arr =
| -.33 | -.26 | -.24 |  .20 | -.09 | -.42 |  .14 |  .33 | -.43 |
| -.18 | -.28 | -.12 |  .11 |  .02 | -.45 |  .01 |  .16 | -.38 |
|  .14 | -.48 | -.12 |  .39 |  .04 | -.15 | -.31 | -.21 | -.61 |
|  .13 | -.08 |  .22 | -.33 |  .46 | -.20 | -.10 | -.31 | -.10 |
The minimum is -.61
The bottom-left entry -> .13
The bottom entry of the column that holds the smallest entry -> -.10
The entry just left of -.21 is -.31
The entry just left of -.42 is -.09
The top-right entry: -.43
The entry directly below -.26 -> -.28
Give the entry in the top-left corner.
Answer: -.33
The third-last entry, reading row by row is -.10
The entry just left of the smallest entry is -.21
The third smallest entry -> -.45
Give the 4th entry in reading order.
Answer: .20
Give the entry just left of the largest entry.
Answer: -.33
Give the first entry in the row that holds the smallest entry.
Answer: .14
The maximum -> .46
The third entry in reading order: -.24
Give the 3rd entry on the main diagonal.
Answer: -.12
Give the entry just right of the largest entry.
Answer: -.20
The second entry from the end, reading row by row: -.31
The entry directly above .04 -> .02
Give the entry just left of .33.
Answer: .14
Give the second entry on the diagonal from the top-right corner.
Answer: .16
The entry directly below -.24 -> -.12
Give the entry directly above the smallest entry.
Answer: -.38
Give the largest entry in the first row.
Answer: .33

[2369 8162 6088 5163 5336 6169 7686 4228]
Give the entry just left of 6088.
Answer: 8162
The entry just right of 6169 is 7686

Read these off the grid that follows.
1) Give the entry just right of -76.67.
2) Give the entry just right of -136.47.
3) Give the entry just right of -139.17.
4) Give the entry just right of the largest entry.
5) Give the entry just left of the largest entry.
6) Give the entry just right of the centre entry.
7) Give the entry just right of -76.27.
8) Give the 3rd entry in reading order.
[[-188.11 -124.55 -139.17 -208.53  -62.24 -111.13 -137.09 -111.23  -81.19]
 [-151.92 -143.21 -119.58  -89.91  -84.91  -80.00 -108.28  -62.15  -95.10]
 [ -13.53 -132.58 -189.50 -166.79   -6.66 -102.73 -143.30 -196.09 -141.75]
 [-121.50 -134.99 -136.47 -164.65 -141.16 -163.42  -76.27  -31.52    7.62]
 [ -68.57 -145.55 -124.32  178.50 -178.76 -145.16 -112.22  -91.39 -141.93]
 [ -94.34 -118.40 -131.34  -58.86 -116.46 -115.65 -119.04 -144.14 -113.26]
 [ -28.60 -151.72 -147.60 -160.92 -212.14 -100.29 -161.07  -76.67  -37.79]
 [ -83.69 -118.01 -175.14  -63.99 -168.26 -149.26  -73.35 -128.75   -8.31]
 [-117.51 -174.59 -154.55  -58.04  -89.31 -148.18 -124.60 -204.91 -136.87]
 [-194.96  -99.41 -157.01 -295.39 -185.02 -112.35 -132.60 -223.80 -227.37]
 [-179.34 -103.63 -200.36 -195.67 -161.28 -126.81 -114.14 -131.16
  -143.66]]
1) -37.79
2) -164.65
3) -208.53
4) -178.76
5) -124.32
6) -115.65
7) -31.52
8) -139.17

M =
| -.47 | -.13 |  .26 | -.39 |  .09 | -.35 | -.08 | -.55 |  .08 | -.32 |  .45 |
|  .21 |  .57 | -.58 |  .58 |  .51 | -.32 | -.53 |  .21 |  .53 | -.15 |  .59 |
| -.44 |  .52 |  .25 |  .22 |  .52 |  .21 | -.35 |  .33 | -.46 |  .14 |  .44 |
|  .08 |  .43 | -.02 |  .39 | -.53 |  .44 |  .54 |  .25 |  .59 |  .22 |  .16 |
| -.37 |  .24 |  .28 |  .09 | -.46 | -.53 |  .45 | -.13 | -.10 |  .02 | -.52 |
| -.27 |  .12 | -.33 |  .33 | -.43 | -.35 | -.56 | -.38 |  .33 | -.29 |  .00 |
| -.33 | -.05 | -.26 | -.01 |  .51 | -.60 | -.47 | -.46 | -.44 |  .23 |  .13 |
|  .07 |  .56 | -.55 |  .43 |  .31 |  .03 |  .44 |  .31 | -.26 |  .00 |  .08 |
Rows and columns are numbered from 0.
The bottom-right entry is .08
The bottom-left entry? .07
The entry in row 1 and column 2? -.58
The entry in row 1 and column 0 is .21
The entry in row 0 and column 1? -.13
The top-right entry? .45
The top-left entry? -.47
The entry at row 0, column 2? .26
The smallest entry -> -.60
The entry directly below .16? -.52
The entry just right of -.37 -> .24
The entry just left of .53? .21
The entry directly below .53? -.46
The entry directly above the smallest entry is -.35
The entry directly above .58 is -.39
The bottom entry of the column that holds the smallest entry? .03
The entry just left of .02? -.10
The entry just right of the smallest entry: -.47
The entry in row 2 and column 0: -.44
The entry just right of .54 is .25
The entry just left of the smallest entry -> .51
